Each row below holds a small network's activations on one input, seen along a few directions.
In each table, some parts of the input vary, and every possible input appears once, in random order.
A made-up example of a description, with smaller parts first: one of 8 places around a ring, together with either a single point or (one of 2 separate values, together with one of 4 places along a line) or one of 9 places around a ring.
Shared parts are said once, and a part with two or three values counts as separate values.
In the rows, zero is written as 128.

Other details of the inputs shift rows strongly along two fixed directions, in all tables alike. That doesn't count.

Table:
row 1: [ 97  57 156 154 140 166 167 154  87  89 111  74]
row 2: [140 121  44 109 164 158 134 147 127 138 188 179]
row 3: [160 112  64 104 162 160 137 105 112 141 198 191]
row 4: [121  39 158 145 137 173 135 154 103 115 124  55]
row 5: [113 232 110 110 103  73 106 137 170 139 104 165]
row 6: [113 147 175 139  77 102  92 133 164 135  71  66]
row 7: [ 95  57 150 163 142 155 160 176  89  85 111  83]
row 8: [142  43 193 162 156 161 139 132  83 104 130  88]
row 9: [166 127  79  94 181 149 157 121 106 132 185 172]
row 10: [ 98 162 178 139  93  91 118 134 155 115  60  70]
row 11: [117 151 213 160  76  89 122  85 131 114  72 111]
row 12: [104 157 188 143 102  94  90 161 157 120  63  77]
row 13: [114  35 165 168 117 155 153 132  75 105 129  96]
row 14: [171 125  97 107 178 140 152 113 105 137 188 188]
row 15: [ 91 161 182 150  98  79 103 157 149 118  62  86]
row 16: [122  41 189 174 149 160 142 119  81  90 127 110]
row 17: [169 208 140 102  91  87  90  67 171 173 132 160]
row 18: [ 94 150 169 144  60 101 122 106 149 129  71  79]
row 19: [130 126  53 121 155 134 133 176 115 143 185 191]
row 20: [146 221 109  84 121 100 104 125 187 144 110 133]
row 21: [103 147 173 135  73  99 115 108 153 137  74  66]
row 22: [151 206 128 113  88  88  96  55 169 160 134 188]
row 23: [182 112  73  90 167 161 133 120 116 152 199 167]
row 24: [ 96 157 177 138  93 115 115 101 156 108  62  73]
row 25: [134 150 200 132  97 107 107  96 146 120  72  70]
row 26: [130 135  62 112 185 145 128 172 123 122 174 187]
row 27: [135 113  37 111 165 159 157 125 111 152 173 201]
row 28: [121 219  93 100 114  99 130  87 165 149  93 177]
row 29: [ 94  44 143 172 123 153 150 172  91 103 122  85]
row 30: [157 131  74  99 169 152 162 119 101 125 183 187]
row 31: [144 117  45  97 167 170 143 125 123 141 193 173]
row 32: [107  55 159 146 152 162 161 156  93  96 112  61]
row 33: [139 133  52 100 185 160 144 150 127 119 177 175]
row 34: [150 217 112  76 123 112 113 103 183 147 113 124]
row 35: [123  14 149 159 177 189 159 140  64  81 149 105]
row 36: [103  41 147 164 134 150 143 175  96 111 123  73]
row 37: [152 210 126 112  79  78 113  65 160 162 134 192]
row 38: [ 92 149 174 160  77  76  92 152 150 137  71  88]
row 39: [154 207 111  92  94  85 111  75 163 166 133 159]
row 40: [178  87  72 110 180 157 154 122  90 152 222 201]
row 41: [109  42 158 168 140 151 113 200  99 116 123  80]
row 42: [119 216  98 118  95  80  81 126 179 156 117 171]
Each input here is: one of 2 separate values, together with either a single point or (one of 4 places along a line, together with one of 5 places along a line).
The inputs of row 34 and row 4 match in every part but the choice among 2 separate values. If row 20 is changed in the same way as row 34 into row 4, which row does it become?
Answer: row 6
The inputs of row 3 and row 35 match in every part but the choice among 2 separate values. If row 21 is changed in the same way as row 3 into row 35, which row does it become?
Answer: row 32
Which other rows does row 26 become when the choice among 2 separate values takes its other values? List them by row number.
Answer: row 42
Which other rows does row 19 become when the place on the line of 4 takes its other values? List them by row number.
Answer: row 38, row 41, row 42
Which other rows does row 12 become when the place on the line of 4 takes its other values? List them by row number.
Answer: row 5, row 15, row 26
